A small network was shown many inputs. Here are its activations along a few directions, one row for each input.
In each table, some parts of the input vary, and every possible input appears once, in random order.
Descriptions start from the smaller parts, as in this example, which fits no table here: values(3) and (point or line(11) or (line(4) and ring(8))).
Shared parts are said once, and a part with two or three values counts as separate values.

Other details of the inputs shift rows strongly along two fixed directions, in all tables alike. That doesn't count.
These rows show it; all are for the same input, with only those details redrawn:
[ 0.28  0.24  0.44 -0.22 -0.38 -1.98  0.38  0.29 -0.59  0.53  0.45  0.35
 -0.25  1.21  0.16]
[ 1.57  0.93  0.86  8.18 -2.98 -2.50 -3.52  2.82  0.95 -4.04  0.98  6.60
  0.14 -2.85  1.25]
[ 0.28  0.23  0.40 -0.21 -0.38 -1.98  0.38  0.28 -0.58  0.51  0.44  0.34
 -0.26  1.20  0.17]
[-0.17 -1.45  0.20 -0.13  1.58  1.06 -0.66  1.01 -0.02  0.80  0.96 -1.16
 -0.89 -0.87  0.29]
[ 0.28  0.24  0.41 -0.22 -0.36 -1.96  0.38  0.28 -0.59  0.52  0.44  0.33
 -0.26  1.18  0.15]
[ 0.28  0.22  0.42 -0.19 -0.38 -1.98  0.37  0.29 -0.58  0.52  0.46  0.36
 -0.25  1.19  0.17]
[-0.16 -1.41  0.22 -0.05  1.56  1.07 -0.69  1.05  0.02  0.76  0.94 -1.10
 -0.89 -0.90  0.30]
[-0.20 -1.46  0.20 -0.22  1.60  1.07 -0.60  0.98 -0.02  0.85  0.94 -1.23
 -0.89 -0.80  0.28]

A family of inputs:
R1: [ 0.38  0.98 -0.33 -0.62 -1.02 -0.93  1.19  0.03 -0.52 -0.01 -1.06 -0.07
 -0.63  1.19  0.66]
R2: [-0.10 -0.09  0.32 -0.61 -0.59 -1.99  1.03  0.33 -0.03  0.00  0.13  0.42
  0.07  1.35  0.09]
R3: [-1.26 -0.90 -1.82  0.79  0.93  1.81 -0.58 -0.58 -0.98  0.15  0.18 -1.16
  0.94 -2.25 -0.06]
R4: [ 0.34  1.42  0.58 -0.47 -1.12 -0.82  0.29 -0.65 -0.07  0.22 -0.39  0.28
  0.52  0.97 -0.77]
R5: [-0.33 -0.86 -0.17 -0.68  1.38  1.67 -0.50  0.22  1.02  0.55 -1.08 -1.08
 -0.12 -1.46  0.93]
R6: [ 0.67  1.20 -0.17 -0.23 -1.32 -0.21  1.35 -0.71 -0.34 -0.10 -0.49 -0.29
  0.11  1.53 -0.28]
R7: [ 0.26  0.65  0.23 -0.64 -0.44 -2.03  0.39 -0.62  0.28  0.07 -0.86  0.77
  0.73  0.56  0.76]
R8: [-0.27 -0.40 -0.31  0.16  1.18  1.99 -0.42  1.15  0.22  0.58 -0.22 -1.03
 -1.13 -1.05  0.65]
R9: [ 0.35 -1.69 -0.15  0.55  1.27  1.95 -0.23 -0.25  0.70  0.44  0.98 -0.98
  0.51 -0.63  0.05]
R10: [-0.30 -1.70 -0.25 -0.41  2.00  1.24 -0.66  0.37  0.28  0.41  0.76 -0.96
 -0.97 -0.26  0.56]
R11: [-1.31 -0.48 -1.38  0.34  0.74  1.54 -0.88  0.01 -1.53  0.66  0.96 -1.19
 -0.16 -2.17 -1.01]
R12: [ 0.25 -0.54 -0.63  0.62  1.16  2.86  0.31 -0.16  0.89  0.48 -0.33 -1.30
  0.38 -0.63  0.24]
R13: [-0.30  0.64  0.67 -0.85 -0.80 -1.97  0.52  0.14  0.30 -0.52 -0.63  0.99
  0.27  0.39 -0.03]
R14: [-0.88 -0.84  0.24 -0.82  0.96  1.68 -0.42  1.01  1.07 -0.09 -0.82 -0.78
 -0.56 -1.62  0.09]
R15: [ 0.57  1.16  0.32 -0.76 -1.50 -0.72  0.64 -0.89 -0.12 -0.37 -0.69  0.03
  0.45  0.98 -0.56]
R16: [ 0.74  0.84  0.57 -0.66 -1.27 -1.04  0.49 -0.94 -0.29 -0.49 -0.04  0.39
  0.58  0.73 -0.58]
R17: [ 0.48  0.17  0.14  0.12 -0.46 -1.13  0.48 -1.11 -0.22 -0.10  0.75  0.79
  0.37  2.07 -0.47]
R18: [-0.25  0.95 -0.16 -0.65 -0.84 -1.00  1.53  0.38  0.08  0.10 -1.10  0.29
 -0.14  1.32  0.26]
R19: [-0.73 -0.76 -0.17 -1.14  1.65  1.81 -0.94  0.08  0.65  0.26 -0.72 -0.84
 -0.96 -0.82  0.44]
R20: [ 0.45 -0.09 -0.12 -0.05 -0.33 -2.01  0.80 -0.25 -0.02  0.40 -0.05  0.43
  0.45  1.32  0.89]
R21: [-0.35 -0.58 -0.16 -0.72  1.48  2.51 -0.77 -0.60  0.76  0.14 -0.19 -1.02
 -0.16 -0.51 -0.50]
R22: [ 0.28  1.29 -0.38 -0.10 -0.53 -0.24  1.00 -1.12 -0.08  0.02 -0.52  0.37
  0.12  2.11 -0.33]
R23: [-0.53 -0.46  0.30 -0.83  1.11  1.60 -0.91  0.78  0.42  0.62 -0.44 -1.12
 -0.94 -1.51  0.29]
R24: [ 0.61  0.37  0.62  0.33 -0.85 -1.23  0.47 -0.47 -0.54  0.38  0.99  0.47
  0.40  1.48 -0.71]
R25: [-0.53 -0.67  0.25 -0.76  0.87  2.49 -0.10  0.21  1.07 -0.08 -0.31 -1.20
  0.29 -1.08 -0.89]
R26: [ 0.07  0.99  0.77 -0.76 -0.61 -1.97  0.05 -0.06 -0.33  0.20 -0.28  0.66
 -0.09  0.43  0.10]
R27: [ 0.56  1.11  0.08 -0.23 -0.92 -0.81  0.68 -1.22  0.56  0.03 -1.07  0.43
  1.41  1.03 -0.25]
R28: [-0.18 -1.45  0.20 -0.20  1.60  1.08 -0.61  0.99 -0.02  0.85  0.94 -1.22
 -0.89 -0.81  0.29]
R29: [ 1.41 -1.05  0.39  8.12 -1.38  0.83 -4.36  3.39  1.57 -4.46  1.23  4.94
 -0.63 -5.14  1.62]
R30: [ 0.43  1.45  0.06 -0.08 -0.96 -0.37  1.05 -0.46 -0.34  0.50 -0.19 -0.08
  0.20  1.59 -0.47]
R31: [-1.51  0.91 -1.44 -0.45 -1.59 -1.50  1.01 -0.68 -1.70 -0.33  0.09  0.32
  1.29  0.17 -1.15]
R32: [-1.07 -0.85 -1.70 -0.14  0.32  1.89 -0.54 -0.19 -1.67 -0.06  0.55 -1.56
 -0.17 -2.21 -0.62]
R33: [ 0.06  0.80  0.74 -0.89 -0.96 -1.15  0.87 -0.71  0.26 -0.45 -0.18  0.67
  1.11  0.97 -1.03]
R34: [-0.34 -0.56 -0.18  0.09  0.80  2.92  0.51  0.48  0.89  0.05 -0.06 -1.23
 -0.02 -0.64 -0.54]
R35: [ 0.36 -1.61  0.17  0.08  0.82  2.10 -0.27  0.05  0.06  0.05  1.25 -1.35
 -0.35 -0.72 -0.36]
R36: [ 0.64  0.80  0.28 -0.58 -0.58 -1.24  0.70 -1.45  0.31  0.13 -0.42  0.48
  1.55  1.06 -0.32]
R37: [ 0.34  0.73  0.52 -0.94 -1.08 -1.88  0.31 -0.24 -0.37 -0.48 -0.57  0.56
 -0.20  0.32  0.34]
R38: [-0.58 -1.02  0.07 -0.86  1.89  1.33 -1.22  0.06  0.59  0.02  0.01 -0.49
 -0.76 -1.13  0.46]
R39: [ 0.25  0.03  0.52  0.14 -1.03 -1.09  0.97 -0.33  0.06 -0.37  0.67  0.72
  0.81  1.40 -0.79]
R40: [ 0.50  1.10  0.85 -0.31 -0.90 -1.21  0.16 -0.74 -0.27  0.13  0.25  0.66
  0.64  0.76 -0.82]
R41: [ 0.22  1.00  0.32 -1.08 -1.37 -1.52  0.44 -0.17 -0.21 -0.35 -1.28  0.35
 -0.36  0.54  0.35]
R42: [ 0.35  0.93  0.34 -0.36 -0.52 -1.17  0.02 -1.37  0.07 -0.47 -0.01  1.20
  0.73  1.34 -0.62]
R43: [-1.77 -0.77 -1.87  0.07  1.28  1.86 -0.97 -0.84 -1.42 -0.11  0.58 -1.04
 -0.10 -1.36 -0.62]
R44: [-0.44 -0.64 -0.75 -0.26  1.73  2.23 -0.31  0.40  0.37  0.38 -0.52 -0.90
 -1.26 -0.32  0.79]
R45: [ 0.32  0.95 -0.59 -0.22 -0.45 -0.97  1.38 -0.27  0.03  0.56 -1.43  0.20
  0.23  1.36  1.13]
What do these inputs look like to the network? -> values(5) and (point or (values(2) and line(4)))
Changing only the values(5) part turns R45 into R44. The same change can be made to R20. Which row results? -> R10
Changing only the values(5) part turns R30 into R12. The same change can be made to R40. Which row results? -> R36
Which other rows agree with R31 in the values(5) part? List them by row number. -> R2, R13, R14, R18, R25, R33, R34, R39
Change only the values(2) part in R15. List by row number the other rows that result. -> R41
Change only the values(5) part in R38. List by row number the other rows that result. -> R7, R13, R26, R37
Change only the line(4) part in R26. List by row number the other rows that result. -> R8, R23, R28
Change only the values(5) part in R35. List by row number the other rows that result. -> R9, R17, R24, R39
